These are the activations of a small network on made-up records, seen along a few directions, one row for each record.
Each row is followed by the record's values for the fields SORO, LAS, KIFU, DEKA, KUN, NADOP, ZOTE.
A field that a record lacks is written missing.
The largest differences between rows may come from other fields.
In the rows, 500 means zero.
Strong random noise was added to every row along 14 fixed directions; ignore it. To show where, here is one row again and again, with new noise each time:
[490 579 529 566 504 408 475 284 403 507 558 588 456 484 500 432 544 523
 580 550 453 595 570 358 474 587 780 375 504 545 535 574]
[586 502 499 564 487 559 558 292 308 420 507 364 540 547 590 374 531 412
 336 598 634 637 570 610 503 455 470 367 443 477 417 666]
[468 571 520 659 392 458 635 362 627 658 607 673 668 199 480 559 429 463
 483 488 292 363 592 390 555 584 696 777 730 652 768 437]
[734 513 316 459 651 554 507 600 544 502 438 653 421 508 464 551 507 621
 534 537 418 647 484 608 534 330 464 326 737 681 441 449]
[582 409 510 433 623 717 353 348 551 316 624 367 589 540 689 419 383 442
 338 479 562 651 481 491 684 211 408 719 441 453 491 315]
[419 428 675 510 678 561 423 361 591 460 526 318 615 582 625 434 579 482
 561 570 508 574 519 517 500 489 500 456 287 383 522 423]
[367 258 475 673 663 619 351 654 738 549 483 485 521 431 423 310 567 755
 556 689 455 305 501 319 525 687 320 455 382 411 487 426]
[607 505 577 450 582 544 469 450 725 585 389 479 666 592 412 536 495 454
 576 683 410 665 472 611 533 397 463 453 402 364 737 547]
[444 583 444 418 600 456 501 603 537 563 383 697 615 620 337 487 601 614
 411 424 411 491 602 721 332 647 499 613 671 577 644 214]
[548 482 561 436 516 455 281 360 309 401 588 544 383 556 622 244 559 594
 619 539 694 759 580 328 536 418 547 202 368 589 272 662]
[324 577 519 415 372 452 362 487 452 331 457 643 338 524 348 396 561 572
 439 437 556 547 408 429 568 525 732 619 548 416 503 484]
[615 409 376 710 435 726 578 533 508 508 483 340 509 378 541 308 475 522
 329 833 727 526 488 546 616 369 134 449 408 425 407 759]
[775 466 729 331 254 430 700 279 258 397 480 480 593 589 506 541 265 216
 468 434 593 130 284 598 613 560 571 373 610 448 473 772]
[448 420 498 624 611 462 578 296 500 424 423 407 539 422 495 576 675 448
 394 444 265 696 568 645 490 555 804 325 610 524 501 558]
[539 606 520 471 729 493 452 484 540 457 603 652 463 569 535 670 487 591
 659 368 177 304 543 290 559 490 679 415 697 656 543 334]
[305 835 463 501 565 570 450 760 476 420 519 587 401 600 530 606 663 623
 531 456 442 526 613 412 521 316 359 598 516 569 438 422]

[408 307 467 609 455 494 487 648 535 533 389 518 596 365 465 463 563 556
 469 511 480 635 583 545 472 582 424 395 526 539 397 583] : (SORO supo; LAS mina; KIFU redul; DEKA kot; KUN gak; NADOP rati; ZOTE kinet)
[512 492 415 495 290 419 464 524 345 509 439 576 453 508 407 451 474 453
 401 523 648 639 497 531 420 603 540 611 412 444 441 564] : (SORO supo; LAS mina; KIFU nonos; DEKA kot; KUN ladig; NADOP fiko; ZOTE nido)
[328 717 391 688 481 444 806 468 285 508 478 316 379 517 616 678 613 370
 541 543 678 670 395 662 235 579 718 728 334 401 364 308] : (SORO supo; LAS lavod; KIFU missing; DEKA missing; KUN missing; NADOP fiko; ZOTE missing)
[340 390 668 547 412 558 528 497 642 389 503 359 587 384 553 626 472 370
 494 439 403 349 356 422 661 504 586 694 411 283 539 523] : (SORO nanuf; LAS lavod; KIFU missing; DEKA missing; KUN missing; NADOP fiko; ZOTE kinet)
[423 593 554 409 507 519 409 485 455 418 473 537 440 566 449 430 616 555
 378 389 506 479 558 565 540 502 546 482 603 513 524 487] : (SORO nanuf; LAS lavod; KIFU missing; DEKA missing; KUN missing; NADOP fiko; ZOTE nido)
[190 393 444 628 382 404 530 784 523 413 274 504 417 455 282 629 710 582
 455 392 320 434 421 516 445 768 634 421 507 370 372 603] : (SORO nanuf; LAS lavod; KIFU missing; DEKA missing; KUN missing; NADOP fiko; ZOTE kinet)
[507 407 423 432 670 556 172 477 581 430 601 674 420 514 501 318 440 685
 553 453 453 542 574 239 597 465 566 443 591 581 472 362] : (SORO supo; LAS mina; KIFU redul; DEKA fabok; KUN bokas; NADOP rati; ZOTE kinet)
[509 511 399 429 437 471 491 582 559 514 413 604 377 474 343 390 504 631
 484 580 631 551 399 610 487 491 505 522 632 533 520 499] : (SORO supo; LAS lavod; KIFU missing; DEKA missing; KUN missing; NADOP fiko; ZOTE gem)
[365 566 710 378 447 416 565 578 506 393 310 420 371 560 470 623 688 414
 630 424 547 508 288 746 515 503 650 324 486 352 422 587] : (SORO nanuf; LAS lavod; KIFU missing; DEKA missing; KUN missing; NADOP rati; ZOTE kinet)
[397 572 520 464 492 513 476 618 536 489 363 474 516 627 405 454 651 533
 410 571 529 608 533 680 460 472 392 517 385 368 561 516] : (SORO nanuf; LAS lavod; KIFU missing; DEKA missing; KUN missing; NADOP rati; ZOTE gem)
[405 380 630 445 417 410 410 459 464 447 484 544 675 430 451 429 522 479
 375 230 399 347 641 534 498 689 529 530 629 579 518 527] : (SORO nanuf; LAS lavod; KIFU missing; DEKA missing; KUN missing; NADOP fiko; ZOTE nido)
[504 471 492 574 259 335 639 667 480 575 421 602 490 322 418 678 458 460
 634 435 374 418 440 412 472 620 565 430 572 588 410 785] : (SORO nanuf; LAS mina; KIFU nonos; DEKA kot; KUN molud; NADOP fiko; ZOTE nido)
[256 598 480 550 474 470 442 510 504 371 440 458 539 484 443 669 685 405
 399 350 232 818 618 494 526 402 718 586 465 446 550 544] : (SORO supo; LAS lavod; KIFU missing; DEKA missing; KUN missing; NADOP rati; ZOTE missing)
[512 487 632 403 569 490 412 590 563 605 553 536 480 472 643 406 520 591
 700 519 711 550 481 536 473 437 357 411 407 592 415 420] : (SORO nanuf; LAS mina; KIFU nonos; DEKA kot; KUN molud; NADOP rati; ZOTE nido)
[460 457 769 248 332 456 432 597 661 486 483 503 614 420 563 519 415 358
 575 350 677 515 373 664 646 276 380 697 525 501 529 498] : (SORO supo; LAS mina; KIFU redul; DEKA kot; KUN bokas; NADOP rati; ZOTE pemig)
[514 481 477 621 519 560 599 449 562 638 492 391 573 418 563 417 532 487
 493 665 631 584 526 616 454 492 406 533 421 470 561 473] : (SORO nanuf; LAS lavod; KIFU missing; DEKA missing; KUN missing; NADOP rati; ZOTE pemig)
[565 284 471 392 499 499 466 714 445 448 360 563 682 672 418 479 395 530
 389 361 455 305 506 603 429 679 280 437 556 462 408 404] : (SORO nanuf; LAS lavod; KIFU missing; DEKA missing; KUN missing; NADOP rati; ZOTE pemig)
[656 493 575 300 513 465 324 262 590 521 649 587 436 386 544 394 378 485
 573 466 634 603 443 472 634 346 617 607 603 610 632 416] : (SORO supo; LAS lavod; KIFU missing; DEKA missing; KUN missing; NADOP fiko; ZOTE missing)
[338 595 523 633 467 495 702 456 511 518 446 450 543 440 444 522 627 474
 370 553 445 379 530 630 446 631 608 545 561 422 633 490] : (SORO nanuf; LAS lavod; KIFU missing; DEKA missing; KUN missing; NADOP rati; ZOTE pemig)
[482 384 461 375 511 544 392 290 417 243 445 412 476 608 478 377 547 422
 193 340 546 790 479 689 564 408 706 529 546 407 432 469] : (SORO nanuf; LAS mina; KIFU redul; DEKA fabok; KUN bokas; NADOP fiko; ZOTE kinet)
[617 505 399 568 523 435 654 408 452 663 513 525 470 516 503 459 461 528
 589 672 610 549 455 568 291 645 617 554 460 493 560 353] : (SORO nanuf; LAS mina; KIFU nonos; DEKA kot; KUN ladig; NADOP fiko; ZOTE gem)
[515 727 430 495 475 488 612 651 336 518 509 545 381 743 522 597 375 494
 628 622 657 323 387 407 347 554 457 668 350 368 485 352] : (SORO nanuf; LAS lavod; KIFU missing; DEKA missing; KUN missing; NADOP rati; ZOTE gem)
[246 675 543 578 348 440 437 426 315 442 644 596 344 539 501 401 462 540
 535 504 628 283 465 170 453 719 715 697 353 385 490 410] : (SORO nanuf; LAS mina; KIFU nonos; DEKA kot; KUN molud; NADOP rati; ZOTE kinet)
[508 492 532 498 464 559 437 543 698 546 457 510 554 445 498 587 451 464
 577 595 447 662 434 472 607 329 469 570 408 402 615 562] : (SORO nanuf; LAS mina; KIFU nonos; DEKA kot; KUN molud; NADOP rati; ZOTE kinet)
[472 571 543 434 295 429 522 416 235 422 540 506 648 559 547 393 468 414
 360 342 593 661 701 506 465 451 447 471 512 632 378 666] : (SORO supo; LAS mina; KIFU redul; DEKA kot; KUN gak; NADOP fiko; ZOTE missing)
[624 644 380 561 535 615 576 518 445 398 597 436 418 626 558 667 383 462
 509 553 361 377 460 294 606 321 424 464 472 483 454 602] : (SORO nanuf; LAS mina; KIFU nonos; DEKA kot; KUN molud; NADOP fiko; ZOTE missing)
[520 203 509 471 507 490 427 465 554 444 332 449 482 525 388 432 507 487
 441 573 565 538 314 634 528 675 620 385 418 299 474 470] : (SORO supo; LAS lavod; KIFU missing; DEKA missing; KUN missing; NADOP rati; ZOTE kinet)
[676 581 392 373 537 450 447 635 480 671 438 684 681 570 480 596 476 476
 496 440 451 701 713 666 383 420 295 513 605 674 573 386] : (SORO supo; LAS mina; KIFU nonos; DEKA kot; KUN ladig; NADOP rati; ZOTE missing)
[490 425 486 564 479 464 507 394 447 460 552 527 373 462 501 468 398 524
 560 506 508 325 367 357 521 672 748 481 541 424 468 454] : (SORO nanuf; LAS lavod; KIFU missing; DEKA missing; KUN missing; NADOP rati; ZOTE pemig)
[597 484 473 451 396 593 441 468 434 431 577 536 542 518 485 305 384 550
 383 498 490 473 552 336 624 420 385 460 579 561 474 625] : (SORO nanuf; LAS mina; KIFU redul; DEKA fabok; KUN gak; NADOP fiko; ZOTE tefer)
[443 148 637 449 182 473 434 676 519 472 413 495 715 281 518 356 457 432
 410 360 571 544 472 521 637 485 301 541 459 504 272 712] : (SORO supo; LAS mina; KIFU redul; DEKA fabok; KUN ladig; NADOP rati; ZOTE gem)
[326 428 505 510 359 419 418 533 596 506 502 649 607 360 354 402 422 579
 450 349 399 406 534 328 515 650 597 617 664 517 559 539] : (SORO nanuf; LAS mina; KIFU redul; DEKA fabok; KUN molud; NADOP fiko; ZOTE pemig)
[528 548 620 292 476 488 455 522 529 351 501 522 424 552 546 665 447 409
 566 332 486 459 310 550 643 336 625 558 618 481 503 424] : (SORO supo; LAS lavod; KIFU missing; DEKA missing; KUN missing; NADOP fiko; ZOTE kinet)
[559 385 548 478 485 434 535 564 365 481 484 577 575 573 554 548 514 490
 620 385 311 507 493 387 452 645 611 283 425 586 314 473] : (SORO nanuf; LAS mina; KIFU redul; DEKA fabok; KUN gak; NADOP rati; ZOTE nido)
[334 799 470 530 554 524 511 666 514 576 572 607 472 535 457 477 592 650
 568 532 492 450 697 408 435 441 343 507 547 586 549 479] : (SORO nanuf; LAS mina; KIFU redul; DEKA masor; KUN ladig; NADOP rati; ZOTE pemig)

Which values does each new row have?
[424 563 643 441 488 600 544 574 472 460 513 467 499 571 614 396 590 513
 550 568 653 471 403 562 521 457 414 473 399 441 428 390] : (SORO nanuf; LAS mina; KIFU redul; DEKA fabok; KUN gak; NADOP rati; ZOTE kinet)
[610 377 484 560 186 384 540 565 412 566 450 554 520 405 446 524 349 415
 627 573 568 584 381 334 497 584 526 423 317 436 366 811] : (SORO nanuf; LAS mina; KIFU nonos; DEKA kot; KUN molud; NADOP fiko; ZOTE nido)
[391 524 561 529 400 420 385 515 557 529 546 650 560 436 465 587 428 491
 645 444 356 547 489 214 561 536 703 691 426 453 581 466] : (SORO supo; LAS lavod; KIFU missing; DEKA missing; KUN missing; NADOP fiko; ZOTE kinet)
[398 530 671 435 270 417 527 461 194 356 478 423 613 531 632 561 543 264
 339 286 605 512 547 601 539 514 480 553 378 452 319 632] : (SORO supo; LAS lavod; KIFU missing; DEKA missing; KUN missing; NADOP rati; ZOTE kinet)
[783 615 288 556 359 520 637 484 456 675 468 662 514 504 404 550 362 459
 481 734 544 657 466 535 452 419 465 584 527 510 651 572] : (SORO nanuf; LAS mina; KIFU nonos; DEKA kot; KUN molud; NADOP fiko; ZOTE kinet)
[420 489 491 531 532 480 499 538 459 561 541 440 484 499 653 365 565 581
 613 586 713 721 513 524 341 486 427 549 278 519 353 326] : (SORO nanuf; LAS mina; KIFU nonos; DEKA kot; KUN molud; NADOP rati; ZOTE gem)
[327 586 550 553 486 416 426 580 388 504 397 516 321 558 343 445 728 609
 504 548 505 391 605 479 442 699 514 150 466 459 396 783] : (SORO supo; LAS mina; KIFU nonos; DEKA kot; KUN ladig; NADOP rati; ZOTE nido)
[338 490 649 487 313 416 521 626 528 522 448 497 661 493 426 580 565 421
 477 371 377 350 537 501 462 642 468 632 396 446 546 557] : (SORO nanuf; LAS mina; KIFU nonos; DEKA kot; KUN ladig; NADOP fiko; ZOTE nido)
[375 197 606 557 353 421 440 521 631 520 441 414 726 306 524 554 561 392
 484 373 356 724 510 496 507 569 617 624 312 428 474 525] : (SORO nanuf; LAS mina; KIFU nonos; DEKA kot; KUN ladig; NADOP fiko; ZOTE nido)
[409 535 589 416 516 436 450 566 591 521 422 516 513 531 377 465 593 576
 533 467 499 365 537 572 437 596 428 405 549 517 579 593] : (SORO nanuf; LAS mina; KIFU nonos; DEKA kot; KUN molud; NADOP fiko; ZOTE nido)
[394 616 602 389 491 528 409 469 362 343 625 488 386 508 591 448 514 480
 344 271 652 287 610 515 607 416 405 560 729 626 407 534] : (SORO supo; LAS mina; KIFU redul; DEKA kot; KUN bokas; NADOP fiko; ZOTE kinet)
[467 622 597 372 442 541 493 606 640 590 571 606 619 360 596 547 413 496
 515 372 572 471 530 582 541 316 336 831 629 647 604 297] : (SORO nanuf; LAS mina; KIFU nonos; DEKA kot; KUN molud; NADOP rati; ZOTE nido)
[318 451 562 690 486 528 616 365 513 498 555 310 528 395 621 421 541 446
 533 647 654 562 398 493 432 624 668 652 290 344 480 379] : (SORO supo; LAS lavod; KIFU missing; DEKA missing; KUN missing; NADOP fiko; ZOTE kinet)
[489 541 498 404 239 475 468 454 366 334 535 542 309 455 517 421 453 438
 434 444 716 599 366 466 604 394 602 636 486 465 349 567] : (SORO nanuf; LAS mina; KIFU nonos; DEKA kot; KUN ladig; NADOP fiko; ZOTE kinet)
[599 597 561 412 551 485 592 325 308 503 584 452 542 561 647 411 597 444
 427 424 596 543 648 716 439 440 437 385 524 685 459 478] : (SORO nanuf; LAS lavod; KIFU missing; DEKA missing; KUN missing; NADOP rati; ZOTE missing)
[614 332 588 278 576 418 340 334 636 600 522 616 663 406 506 247 479 579
 469 413 647 695 599 732 477 454 510 552 665 681 627 320] : (SORO supo; LAS lavod; KIFU missing; DEKA missing; KUN missing; NADOP fiko; ZOTE gem)
[369 482 786 435 607 536 493 413 642 477 652 394 590 342 724 538 526 463
 585 332 475 293 509 454 629 386 475 561 605 626 481 456] : (SORO supo; LAS mina; KIFU redul; DEKA fabok; KUN molud; NADOP fiko; ZOTE kinet)
